cols: Y D C G M R N L J B
z_106: [139 126 124 108 152 119  65 177 181  93]
z_451: [114 206  94 119  98 141  86  78 178  99]
z_254: [139 126 124 108 152 150 114 155 120 130]
z_605: [130 166 148 114 106 137 104  83 104 136]
col: [206 126] : D
col: [114 104] : N
col: [139 114] : Y
col: [178 120] : J

cols: S Q Z H T
z_556: [139 132 131  73 163]
z_520: [119 145  88  98 201]
z_505: [161 140  97  96 163]
z_670: [154 101 109 123 197]
z_977: [ 61 170 148 130  77]
z_140: [105 104 200 207 119]
z_590: [129 166 105 150  58]
z_261: [139 132 158 124 149]
z_947: [ 60 169 146 130  55]
z_133: [115 124 148 189  90]
z_751: [102 116 146 182 109]
col: [129 139  60] : S
col: [ 88  97 109 148 200 105] : Z
col: [207 150 124 130 189 182] : H
col: [197  77 119  58 149] : T
col: [ 58 149] : T

cols: W A P E
z_32: [103 142 128 164]
z_378: [112 110 135  98]
z_959: [ 77 109 117 132]
z_804: [124  93 137 101]
z_438: [151 158  65 146]
z_550: [120 130 102  81]
z_819: [ 85 115 112 119]
col: [ 65 102 112] : P
col: [109  93 158] : A
col: [110 109  93 158 130] : A
col: [117 137  65] : P
col: [ 98 132 101 146] : E
col: [ 77 124 151 120] : W

cols: Rud kanes lud ludaf libak Falan
z_862: [184 107 129 168 129 172]
z_652: [109 177  80 100 159 107]
z_802: [103 155  76 105 152  86]
z_603: [153 179 118 163 174 154]
z_345: [184 107 173 168 129 172]
z_964: [173 104 187 143 110 173]
z_483: [ 86 135 101 101 119  89]
z_279: [117 161  94  99 147 133]
z_686: [106 142 101 115 131 106]
z_321: [186 122 164 178 138 174]
col: [107  86] : Falan
col: [143 101  99] : ludaf
col: [174 129 110 119] : libak

cols: zezus folam Vikog Pef korek kosar daf gena
z_744: [136 142 148 110 121 125 128 109]
z_46: [131 164 150 105  99 124 112 100]
z_527: [131 165 144 109  93 126 112 108]
z_726: [145  69 117 153 186 115 175 156]
z_948: [140  64  89 168 174 105 177 180]
z_433: [111 137 134 118 125 154 104 116]
z_698: [146  91 117 147 159 105 167 151]
z_57: [139  67 112 155 187 121 170 159]
col: [131 145] : zezus
col: [125 124 126] : kosar
col: [145 140 111 146 139] : zezus
col: [117  89 134 117] : Vikog

cols: gir vupu sofub tuva fanav nesi tizup sal Vebal
z_437: [185 155 103 182 163 128  86  84 181]
z_340: [121 122 140 102 137 112 106 133 106]
z_990: [157 148 112 191 179 182  87  59 206]
z_431: [125 105 126 117 148 143 121  99 152]
z_811: [145 127 117 159 165 154 117  79 167]
z_222: [ 92 110 137  68  73  72 167 195  58]
z_132: [125 152 136 131 112 125 105 119 127]
z_601: [112 140 129  90  85  95 126 186 104]
z_519: [131 120 124 129 139 124 130 108 132]
z_440: [134 113 126 130 145 139 144 104 134]
z_545: [125 152 136 131 112 125 105 169 127]
col: [145  92 125 112 131 134] : gir
col: [126 136] : sofub
col: [128 112 182 143 154  72 125  95 124 139] : nesi
col: [ 87 121 117 167 105 126 130 144 105] : tizup

cols: K F V X U
z_198: [127 118  69 126 100]
z_533: [164 140 159 125 128]
z_932: [127  94  69 126 100]
col: [140  94] : F
col: [125 126] : X

cols: veviv zugun bek tumeg
z_791: [ 61 170  78 163]
z_511: [ 75 137 141 161]
z_760: [137  68 164 186]
z_762: [183 142 188 149]
z_523: [110 192 132  99]
z_817: [170 196 167 142]
z_614: [ 74  89 190  56]
z_443: [198 117 161 186]
z_917: [95 92 79 97]
z_687: [ 82  85  88 145]
z_326: [195 181  97  80]
col: [141 164 188 132 167 190 161  79] : bek
col: [192 196  89 117] : zugun
col: [164 188 132] : bek
col: [167 190 161  79  88  97] : bek
col: [183 110 170  74 198  95  82] : veviv

cols: Ror Milab kere Fuz Zim
z_829: [134 184  63 163 139]
z_358: [161  93  63 142 139]
z_841: [134 184 143 188 130]
z_16: [134 184 193 135 191]
z_907: [ 99  85 188 192 192]
col: [184  93 184] : Milab
col: [184  93 184 184] : Milab
col: [163 142] : Fuz
col: [135 192] : Fuz
col: [139 139] : Zim
col: [188 135 192] : Fuz
col: [193 188] : kere

cols: pob rabo lim zilat
z_632: [128 135 134  94]
z_530: [ 91 147 144 151]
z_510: [176 129 151 120]
z_34: [122 162 126  81]
z_930: [100 122  97 158]
z_639: [167 110 157 138]
z_559: [173 106 138 145]
z_531: [109 150 159  80]
z_822: [133 119 122 189]
col: [129 162 122 110 106] : rabo
col: [120  81 158 138 145] : zilat
col: [100 167] : pob
col: [ 94 151 120] : zilat

cols: sop Telok rit fesol faz mag
z_626: [107 113 115  51 206  95]
z_972: [181  51 188 103 179 144]
z_68: [179  63 175 128 138 151]
z_44: [105 187  99 165  89 131]
z_840: [ 88 171  81 110 128 105]
col: [ 51 103] : fesol
col: [ 63 187 171] : Telok
col: [206 179] : faz
col: [188 175  99  81] : rit
col: [113  51  63 187] : Telok

cols: dod Guve ruk vuzub tuv bef
z_734: [121 165 153 126 124 142]
z_761: [121 165  84 126 124 142]
z_91: [110 185 147 161 163 128]
z_103: [110 185 147 110 177 160]
z_752: [122 160 144 125 159 142]
z_329: [128 164 114 133 157 134]
col: [128 160 142] : bef
col: [159 157] : tuv
col: [142 142 128 160] : bef

cols: zigi nika gud pemev kif gavub Nuvon dar rok
z_706: [136 123 171 125 136 130 161 163  92]
z_925: [ 84 189 124 137 141 196 131 128 129]
z_782: [103 190 113 145 142 187 116 116 143]
z_785: [138 114  61 125 108 119 100  96 175]
z_248: [118 138  73 152 108 140 117 114 155]
z_62: [125 122  72 135 104 122 109  96 169]
z_653: [ 88 169 148 131 144 175 144 142 113]
z_146: [163 104 120 101 141  98 103 121 136]
col: [ 92 129 143 175 155 169] : rok
col: [113  61  73  72 148 120] : gud
col: [175  98] : gavub
col: [ 84 103 138] : zigi
col: [187 119] : gavub
col: [118 125  88] : zigi

cols: Zar Piv nufez Kigo mor zos
z_41: [123 121  66 131  95 193]
z_735: [123 121  66 106 144 145]
z_473: [116 135 151 142 136 107]
z_997: [123 121  66 106 144 118]
col: [ 66 151] : nufez
col: [121 121 135] : Piv

cols: med ril Bafa gazik Zib
z_586: [130 126 128 124 128]
z_53: [185 112 167  68 173]
z_275: [ 96 167  90 165  86]
z_859: [174 115 163  84 167]
z_298: [ 88 140 100 168  94]
z_758: [205 115 180  54 191]
col: [163 100 180] : Bafa
col: [168  54] : gazik
col: [167  90 163 100 180] : Bafa
col: [ 96 174  88 205] : med
col: [126 112] : ril

cols: tef Gil Gogin lita midit nela vipaz
z_633: [140 178  83  95  77 141 162]
z_446: [124 116 149 191 142 142  60]
z_582: [192 135 198 101 121 101 130]
col: [ 60 130] : vipaz
col: [141 142] : nela
col: [140 124] : tef

cols: Rav ginil zuvi Riv zed gon siv tik Nizet
z_657: [193 153  92 122 102 140  86 141  93]
z_343: [ 64 136 128 106 131  75 116  92 163]
z_818: [121  97 174  87 117 134  90  99 112]
z_836: [140 111 149 155 145 163 170 153 126]
z_604: [190 137 109 131 111 156 106 148  92]
z_484: [ 77 101 168 140 155 130 177 125 157]
z_404: [105 107 164  82 116 114  84  90 123]
z_825: [147 166  73 194 149 135 194 178 148]
z_659: [ 76 106 161 124 145 116 152 112 154]
z_251: [ 81  89 192 153 169 153 201 137 161]
z_890: [140 111 149 140 145 163 170 153 126]
z_354: [ 71 104 166 124 147 116 155 111 157]
col: [166 106] : ginil
col: [154 161] : Nizet

cols: Gab zipa Befek kinar miver fedaz
z_60: [121 175 119 125  86  82]
z_733: [121 125  99 125 135  98]
z_486: [100  84 187  76  75 118]
z_95: [126  79 117 104 154  69]
z_931: [104 140 145  89 165  68]
z_397: [180 123  87 107 134 164]
z_281: [ 84  99 121 110 102 157]
z_324: [189 110  68 139 114 157]
col: [119  99 187] : Befek
col: [ 69  68 164 157] : fedaz
col: [ 99 187 117 145  87 121] : Befek
col: [187 117 145  87 121  68] : Befek
col: [ 87 121] : Befek

cols: Modu Lotib navor fevit fonu keza gevob
z_703: [118 123 137 115 154 117 107]
z_43: [108 126 133  94 134 125 127]
z_896: [110 132 144 130 128 115 101]
z_546: [ 82 193  88 131 165 121 162]
z_137: [114 142 141 108 145 105 125]
z_923: [119 151 143 113 138 125 125]
col: [154 134 128 165] : fonu
col: [ 94 130 131 108] : fevit
col: [144  88 141 143] : navor
col: [154 134 128 165 145] : fonu
col: [134 128] : fonu
col: [165 145] : fonu
col: [ 94 130 131 108 113] : fevit

cols: tafo Zetil rig mezep
z_17: [173 116 178  66]
z_994: [112 152  94  71]
z_268: [106 129 151 111]
z_361: [ 78 135  93  96]
z_524: [139 138 172 120]
z_468: [155 130 161 125]
col: [ 94 151  93] : rig
col: [ 93 172] : rig
col: [ 94 151] : rig

cols: mil Vopo bam Roze
z_125: [125 141 152 130]
z_891: [150 142 154 169]
z_776: [ 92 172 173 114]
z_796: [124 149 201  98]
z_584: [124 149 153  98]
col: [141 142] : Vopo
col: [173 201] : bam
col: [ 92 124] : mil
col: [114  98] : Roze

cols: kiti Sufa kigul tubi ronuz
z_748: [140 160 102 136 117]
z_575: [103 117 127 135 151]
z_634: [103 117 127 162 151]
z_121: [140 160 102 128 117]
z_311: [103 117  65 160  93]
z_63: [155 149 107 118  98]
which: [140 160 102 136 117] : z_748
col: [160 118] : tubi
col: [160 117 117 160 117] : Sufa
col: [117 117] : Sufa
col: [102  65 107] : kigul
col: [127 127 102  65 107] : kigul
col: [102 127 127 102  65] : kigul

